A small network was shown many inputs. Here are its activations along a few directions, one row for each input.
In each table, some parts of the input vary, and every possible input appears once, in random order.
A made-up example of a description, with smaller parts first: one of 3 separate values, together with either a single point or one of 9 places around a ring or (one of 4 places along a line, together with one of 8 places around a ring).
Shared parts are said once, and a part with two or three values counts as separate values.
In the rows, 128 means zero.

Other details of the inputs shift rows strongly along three fixed directions, in all tables alike. That doesn't count.

A family of inputs:
x1: [ 87  80 135  72 176 122 146 150 114 122  67]
x2: [164 172 126  83  55 111 133 116 141 141 168]
x3: [120 145 125 171 111 155 132 117 136 136 129]
x4: [137 172 111 168 102 154 117 122 143 140 137]
x5: [107 209  83 138  67 169 165 117  93 125 111]
x6: [186 141 155 119 106  94  97 131 173 138 166]
x7: [132 210  95 168  92 138 117 136 109 137 134]
x8: [184 103 129 147  92 103  90 113 176 156 195]
x9: [184 123 160  88 134  64 106 139 135 140 165]
x10: [105  64 129 129 138 153 119 129 124 113  86]
x11: [140 118 124 161 140 144 129 121 139 132 124]
x12: [ 94 109 149 111 168 121 138 147 127 116 108]
x13: [174  56 166  74 106  97  99 118 162 127 160]
x14: [167  94 171 110 116  95  99 120 182 148 172]
x15: [167 113 189  62 147  81 126 122 146 140 161]
x16: [ 85 112 143  72 195  95 140 141  96 107  96]
x17: [125 234 114 130 109 154 142 125  97 137 126]
x18: [107 201  89 155  88 142 140 109 104 114 144]
x19: [172 111 139 115 115  95  91 124 167 155 180]
x20: [182 152 148  97 117  76 114 132 126 138 168]
x21: [102  30 120 129 153 135 130 140 150 127  80]
x22: [113  70 139 155 155 130 140 130 147 114 124]
x23: [ 98 163 147  75 177 114 159 127  69 124 110]
x24: [113 100 107 191 121 146 120 111 135 135 130]
x25: [143 127 112 194 124 149 121 129 147 123 115]
x26: [114 216 117  96 145 132 153 128  68 135 122]
x27: [176  93 135 102  73 116 109 130 171 133 181]
x28: [128 215 109 137 115 127 130 142  88 134 124]
x29: [112  78  83 190  96 183 132 131 141 116 115]
x30: [108  35 114 140 143 152 115 150 157 120 101]
x31: [118 171 133  81 173 117 151 131  79 132 118]
x32: [ 87 191 128  67 131 150 149 134  65 108  82]
x33: [ 89 153 149  90 167 123 156 146  99 114 105]
x34: [168 110 166 117 108 103 106 117 175 148 174]
x35: [133 114  97 206 121 140 108 135 134 133 120]
x36: [104  93 151  65 177 131 152 129  83 101  78]
x37: [ 99  61 122 143 163 112 110 132 146 115 115]
x38: [124  96 131 177 134 151 131 113 147 131 124]
x39: [139 142 113 187 121 148 121 131 141 127 114]
x40: [ 98  94 137  92 189  99 145 128 105 102 108]
x41: [109 165 108 130  94 169 143 115  89 109 106]
x42: [101  85 116 113 143 153 136 152 121 115  95]
x43: [109 104 107 191 118 147 117 114 136 138 130]
x44: [122 138 150  86 188 122 147 138 101 127 100]
x45: [107 106 108 189 117 147 113 116 139 140 129]
x46: [105  72 132 165 151 136 136 132 147 115 117]
x47: [113 170 105 187  82 160 137 119 138 122 144]
x48: [ 94 112 121 123 158 114 134 127 114 109 114]
x49: [114  39 116 140 143 138 143 126 144 121  94]
x50: [164 190 146  67 116  91 118 126 120 152 176]
x51: [179 147 175  69 142  74 114 141 147 134 149]
x52: [120 104  79 191  82 186 138 123 139 117 127]
x53: [112 159 103 177  92 149 115 114 131 142 145]
x54: [120 179 139  94 163 133 148 135  95 130 106]
x55: [190 196 145 115  90 103 124 120 142 133 171]
Each input here is: one of 5 places along a line, together with either one of 3 separate values or (one of 2 separate values, together with one of 4 places along a line).
Q: The inputs of x22 and x46 match in every part but the place on the line of 5. If x52 is changed in the same way as x22 into x46, which row does it become?
A: x29
Q: Which other rows does x37 become when the place on the line of 4 takes its other values? List them by row number.
A: x7, x19, x53
Q: Which other rows does x54 become when the choice among 2 separate values takes its other values? List them by row number.
A: x8
Q: List by row number the other rows that have the place on the line of 5 in common with x42.
A: x10, x16, x17, x21, x28, x33, x34, x45, x50, x51
Q: Which other rows does x30 become when the choice among 3 separate values takes its other values? List them by row number.
A: x1, x32
Q: Which other rows does x43 become when the place on the line of 4 takes its other values? List them by row number.
A: x8, x35, x48
